A small network was trained on invented records. Each row is its activation on one of them, seen along a few directions.
Here are examples, each followed by its value of one field, Gamil.
The largest differences between rows may come from other fields.
In the rows, zero is written as 500.
Strong random noise was added to every row along 2 fixed directions; ignore it. To show where, here is one row again and again, with new noise each time:
[488 532 311 672 572 443 450 516 442 375 338 458 522 529 474 554]
[422 560 348 723 354 435 405 487 535 401 508 574 438 528 489 380]
[434 539 338 732 359 321 422 557 574 357 443 555 467 537 496 425]
[468 604 336 612 648 909 401 243 244 542 529 487 441 496 437 444]

[456 496 422 561 527 660 421 428 461 407 494 526 426 514 507 402]
j1
[418 464 558 503 207 381 488 538 644 459 638 561 423 506 532 438]
j2
[458 439 529 510 616 605 455 427 427 473 454 494 553 508 489 526]
j8
[578 498 493 386 566 624 501 450 413 512 460 445 488 465 432 580]
j11
[460 452 493 690  90  94 482 699 782 494 579 657 493 590 621 336]
j5
[492 511 582 415 406 545 512 466 493 536 617 539 465 494 473 522]
j7
[578 498 528 380 461 359 568 518 561 582 561 534 593 477 460 655]
j7
[449 499 596 459 485 636 447 397 526 543 607 603 499 482 471 431]
j8
[492 452 519 445 357 371 528 562 597 431 495 472 489 493 491 558]
j2
[490 440 511 472 429 411 535 544 551 427 465 443 509 511 520 620]
j3
[546 481 657 397 321 241 604 545 695 568 622 598 502 388 443 571]
j15
[492 580 498 443 435 847 370 305 394 622 660 599 333 480 430 291]
j12
[474 498 458 495 327 580 478 400 467 605 756 632 445 497 538 311]
j14
[433 451 408 524 343 308 545 628 538 450 542 519 576 538 484 394]
j14
[518 491 514 507 504 186 525 715 637 407 271 477 568 566 521 629]
j5
[416 445 515 578 341 329 399 581 631 439 508 613 428 566 535 426]
j6
[436 473 520 549 338 568 543 468 593 537 657 513 412 519 474 454]
j3
[510 570 435 595 541 417 527 620 505 347 329 506 540 514 530 568]
j4
[467 467 442 517 500 298 469 631 519 344 425 486 443 582 525 518]
j14
[415 462 532 611 465 437 516 616 624 501 509 583 436 560 436 432]
j6
[451 515 549 447 237 425 460 540 647 561 712 492 477 437 492 434]
j2
[463 407 580 527 263 335 475 573 693 457 573 596 511 482 559 370]
j8
[537 460 576 358 492 463 546 500 514 486 509 436 541 460 461 627]
j15
[596 500 410 547 593 485 516 488 486 436 481 533 614 475 525 563]
j10
[588 466 524 442 453 388 556 515 571 536 495 494 454 410 444 557]
j11
[494 580 536 525 465 609 504 447 470 527 531 542 483 545 541 449]
j9
[387 501 437 628 550 670 409 391 378 429 505 591 442 554 512 442]
j1
[563 519 531 398 537 665 481 478 420 597 518 545 468 479 510 505]
j12
[505 478 482 444 611 676 522 444 373 491 454 452 509 487 499 673]
j16
[473 491 500 623 360 620 463 471 504 532 686 549 423 538 491 478]
j3
[498 583 466 532 695 787 464 324 278 531 437 455 478 586 497 555]
j9
[498 506 636 493 297 129 528 624 731 407 553 590 545 550 490 464]
j13
[655 429 533 479 630 403 616 557 502 499 441 386 623 540 468 613]
j13
[470 431 468 542 502 297 468 520 552 520 447 573 568 528 506 570]
j6
[614 423 407 457 674 463 521 586 336 456 212 398 592 499 472 649]
j12
[546 486 524 432 359 221 511 678 655 479 532 420 563 458 470 572]
j7
[552 412 580 389 472  89 605 732 661 367 350 427 632 489 494 765]
j15
[399 581 388 736 428 547 400 473 436 354 458 563 399 573 537 401]
j4
[600 590 600 263 726 635 582 384 480 636 570 474 613 302 512 610]
j10
[501 453 415 541 576 560 481 513 457 379 391 479 510 499 525 487]
j1
[424 577 558 595 255 604 460 432 524 533 666 613 416 517 553 300]
j9
[548 490 491 454 603 744 546 320 364 623 556 514 447 413 477 610]
j16
[316 642 437 754 283 792 325 289 394 456 701 685 296 530 505 191]
j4
[553 567 434 496 637 803 413 310 375 442 532 504 430 479 459 441]
j10
[474 501 520 464 430 531 522 502 515 485 530 560 487 483 492 593]
j16
[499 540 497 669 361 450 427 579 586 530 564 603 424 577 485 393]
j5
[523 499 594 477 314 276 494 529 676 425 575 531 496 529 470 388]
j13
[510 536 577 409 409 532 503 490 518 547 588 588 472 473 454 525]
j11

Here are new rows. What is Gamil for each?
[386 538 482 525 516 672 438 374 300 501 607 594 411 560 465 410]
j14
[533 464 382 729 472 298 393 654 518 381 318 457 497 550 416 518]
j5
[594 515 547 391 640 589 494 375 434 495 490 411 517 534 432 538]
j13
[473 423 534 510 343 162 561 690 680 362 423 486 544 532 549 660]
j3
[487 442 433 544 454 627 436 391 438 596 592 570 512 509 504 412]
j6
[526 493 497 456 613 629 529 508 465 476 458 533 531 482 549 568]
j1
[524 500 567 419 656 646 582 464 415 580 508 426 492 394 476 700]
j16
[530 493 543 360 644 582 523 516 416 596 516 345 596 437 498 722]
j2
[545 450 467 393 493 359 609 550 571 581 388 502 548 446 469 512]
j12
[517 542 331 588 614 442 529 493 472 403 310 427 550 492 479 545]
j4
[528 488 596 437 423 264 611 659 626 521 579 572 468 438 534 508]
j14
[457 459 479 411 444 456 636 468 507 565 551 541 492 463 478 395]
j14
[637 497 498 445 666 342 542 674 541 427 387 387 680 407 555 696]
j10
[451 530 526 413 278 268 581 677 724 526 671 631 542 518 507 414]
j14
[495 462 446 512 612 766 476 409 357 478 483 486 487 490 557 480]
j1
[475 563 497 544 500 928 415 236 307 519 695 583 428 441 499 291]
j10
